These are the activations of a small neural network, seen along a few directions. Each row is one input.
Each table varies a few parts of the input and shows all the possible inputs, shuffled.
Descriptions start from the smaller parts, as in this example, which fits no table here: line(4) and (point or ring(9) or (values(3) and ring(5))).
Shared parts are said once, and a part with two or three values counts as separate values.

Other details of the inputs vary at random and push rows far along three fixed directions, the same in every table; ignore that.

Rows:
R1: .02 .28 .13 .59 .11 .09 -.29 -.08 -.18 .15 .10
R2: .05 -.12 .04 -.34 -.08 .03 .04 .12 .31 .39 .10
R3: -.18 .13 .04 .05 -.18 .12 .07 .06 .18 .12 .12
R4: -.06 -.52 -.57 -.57 .24 -.32 .22 -.05 .15 -.01 -.22
R5: .43 -.11 -.58 .12 -.06 .12 -.07 -.29 -.36 .05 -.23
R6: -.11 -.17 .31 -.28 -.25 .03 .10 .38 .20 .23 .05
R7: .27 .21 -.60 -.09 .09 -.02 -.05 -.47 -.34 -.09 -.08
R8: -.19 -.59 -.57 -.34 .13 -.42 .42 -.02 .19 -.02 -.33
R9: .27 .13 .13 .22 -.01 .22 -.01 -.09 -.29 .09 .34
R10: .20 .16 -.52 .04 -.12 .08 -.11 -.28 -.52 -.20 -.04
R11: -.15 .06 .14 -.30 -.18 .06 .33 .27 .54 .18 .11
R12: .00 -.60 -.38 -.50 .12 -.40 .17 -.05 .27 -.12 -.23
R13: .10 -.01 .04 -.15 -.16 .08 .20 .17 .38 .44 .06
R14: -.47 .17 .23 .36 .71 -.26 -.11 .16 -.04 -.62 -.07
R15: -.05 .07 .01 -.42 -.17 .12 .12 .04 .27 .23 .14
R16: -.02 -.08 .33 -.08 -.03 .01 -.12 .16 .06 .13 .05
R17: -.06 -.60 -.42 -.46 .13 -.32 .13 .02 .07 -.18 -.25
R18: .21 .76 .60 .58 -.52 .56 -.21 -.13 -.17 .50 .36
R19: -.10 .05 -.02 -.10 -.31 .10 .24 .09 .37 .18 .06
R20: .03 .10 .23 -.15 -.14 .02 -.06 -.03 .22 -.05 .12
R21: .35 .02 -.71 .30 -.03 .00 -.06 -.41 -.30 .15 -.14
R22: .30 -.14 -.68 .26 -.10 .05 -.07 -.42 -.41 .15 -.11
R23: -.41 -.18 .35 .55 .61 -.32 -.19 .15 -.11 -.49 -.18
R24: .10 .08 .07 .40 -.03 .02 -.07 -.14 -.20 .16 -.04
R25: .18 .00 .33 -.12 -.21 .15 .29 .08 .08 .28 .31
R26: .60 -.04 -.76 .05 -.13 .18 .04 -.51 -.55 .10 .19
R27: -.06 .02 .15 -.23 -.29 .21 .22 .13 .13 .10 -.03
R28: -.46 .17 .24 .39 .69 -.26 -.13 .19 .03 -.63 -.05
R29: -.07 -.19 .40 -.33 -.10 -.12 .06 .16 .35 .25 .06
R30: -.29 -.02 .34 .19 .50 -.29 -.21 .16 .00 -.76 -.15
R31: .24 .11 -.51 -.05 -.01 -.01 -.21 -.47 -.32 -.15 .02
R32: .28 .02 .27 -.04 -.26 .23 .22 .09 .16 .26 .33
R33: .02 .03 .13 -.14 -.30 .25 .16 .15 .19 .04 -.02
R34: -.20 -.07 .23 -.26 -.23 .21 .17 .25 .21 .04 .01
R35: -.17 -.36 -.54 -.58 .16 -.23 .26 -.04 .23 -.22 -.15
R36: -.41 -.02 .29 .30 .49 -.13 -.14 .21 -.08 -.71 -.18
R37: .11 .06 -.63 .24 -.06 .08 -.03 -.47 -.46 -.14 -.10
R38: -.24 -.09 .46 .30 .60 -.36 -.27 .16 -.14 -.51 -.19
R39: .41 -.07 -.58 .08 -.09 .10 -.02 -.36 -.47 .15 -.22
R40: -.22 -.26 -.51 -.44 .17 -.28 .47 .00 .21 -.20 -.21
R41: .11 .51 .36 .38 -.01 .24 -.46 -.11 -.32 -.12 .20
R42: -.12 -.01 .18 .10 -.11 .08 .05 .14 .15 .35 .08
R43: .34 -.11 -.64 -.03 -.13 -.02 -.11 -.23 -.44 .05 -.11
R44: .30 .48 .55 .65 -.39 .43 -.28 -.03 -.07 .55 .25
R45: -.16 -.01 .35 -.30 -.30 .05 .18 .39 .34 -.07 .06
R46: .11 .38 .14 .52 .22 .10 -.31 -.04 -.18 .17 .14
R47: .10 .01 .20 -.13 .03 .01 -.03 .13 .31 .24 .06
R48: -.20 -.06 .35 .40 .50 -.34 -.27 .28 -.14 -.61 -.20
R49: -.04 -.24 .37 -.28 -.13 -.05 .06 .31 .36 .12 -.01
R50: -.12 -.25 .33 -.32 -.06 -.11 -.03 .19 .38 .17 .09
R51: .03 .26 .07 .46 -.08 .13 -.12 -.15 -.13 -.13 .01
R52: .02 -.03 .21 -.24 .00 -.05 .09 .11 .26 .33 .04
R53: .03 .19 .16 -.16 -.04 .09 .00 .06 .28 .04 .11
R54: .11 .52 .33 .32 -.01 .20 -.44 -.22 -.27 -.03 .25
R55: .23 .16 -.55 .04 -.16 .09 -.13 -.28 -.49 -.19 -.02
R56: .29 .78 .67 .37 -.38 .48 -.39 -.10 -.26 .32 .35
R57: -.27 -.11 .35 .25 .64 -.40 -.35 .05 -.08 -.47 -.09
R58: -.36 .00 .31 .18 .53 -.24 -.25 .12 -.15 -.72 -.11
R59: -.26 -.05 .41 .35 .51 -.37 -.19 .26 -.21 -.55 -.20
R60: -.26 .00 .01 -.17 -.23 .10 .22 .12 .27 .18 .08
R61: -.01 -.09 .04 -.28 -.14 -.01 .32 .17 .34 .48 .03
R62: .15 .17 -.73 .18 -.05 -.01 .06 -.47 -.39 -.05 -.12
R63: -.15 -.37 -.48 -.50 -.02 -.28 .32 .02 -.03 -.39 -.25
R64: -.01 -.24 .08 -.20 -.21 .18 .13 .20 .11 .30 -.05
R65: .25 .14 -.45 -.08 -.01 -.07 -.12 -.50 -.34 -.14 -.04
R66: .00 -.05 -.02 -.23 -.14 .09 .21 .14 .26 .51 .10
R67: -.07 -.24 .26 -.20 -.22 .16 .12 .32 .26 .28 -.02
R68: -.29 -.10 .23 -.11 -.28 .12 .20 .20 .34 .10 .08
Each input here is: line(4) and (point or (values(2) and ring(8))).
- Changing only the line(4) part turns R62 into R3. The same change can be made to R8. Which row results? => R1
- Changing only the line(4) part turns R29 into R50. The same change can be made to R7. Which row results? => R35
- Which other rows does R15 become when the values(2) part takes its other values? List them by row number. => R4
- Which other rows does R54 become when the values(2) part takes its other values? List them by row number. => R57
- Which other rows does R13 become when the ring(8) part takes its other values? List them by row number. => R5, R12, R21, R44, R47, R48, R49
- A walk changes only the line(4) part. It starts at R59 and steps to R6. List the rest of the walk in order. => R43, R48
- Which other rows does R10 become when the line(4) part takes its other values? List them by row number. => R45, R55, R63
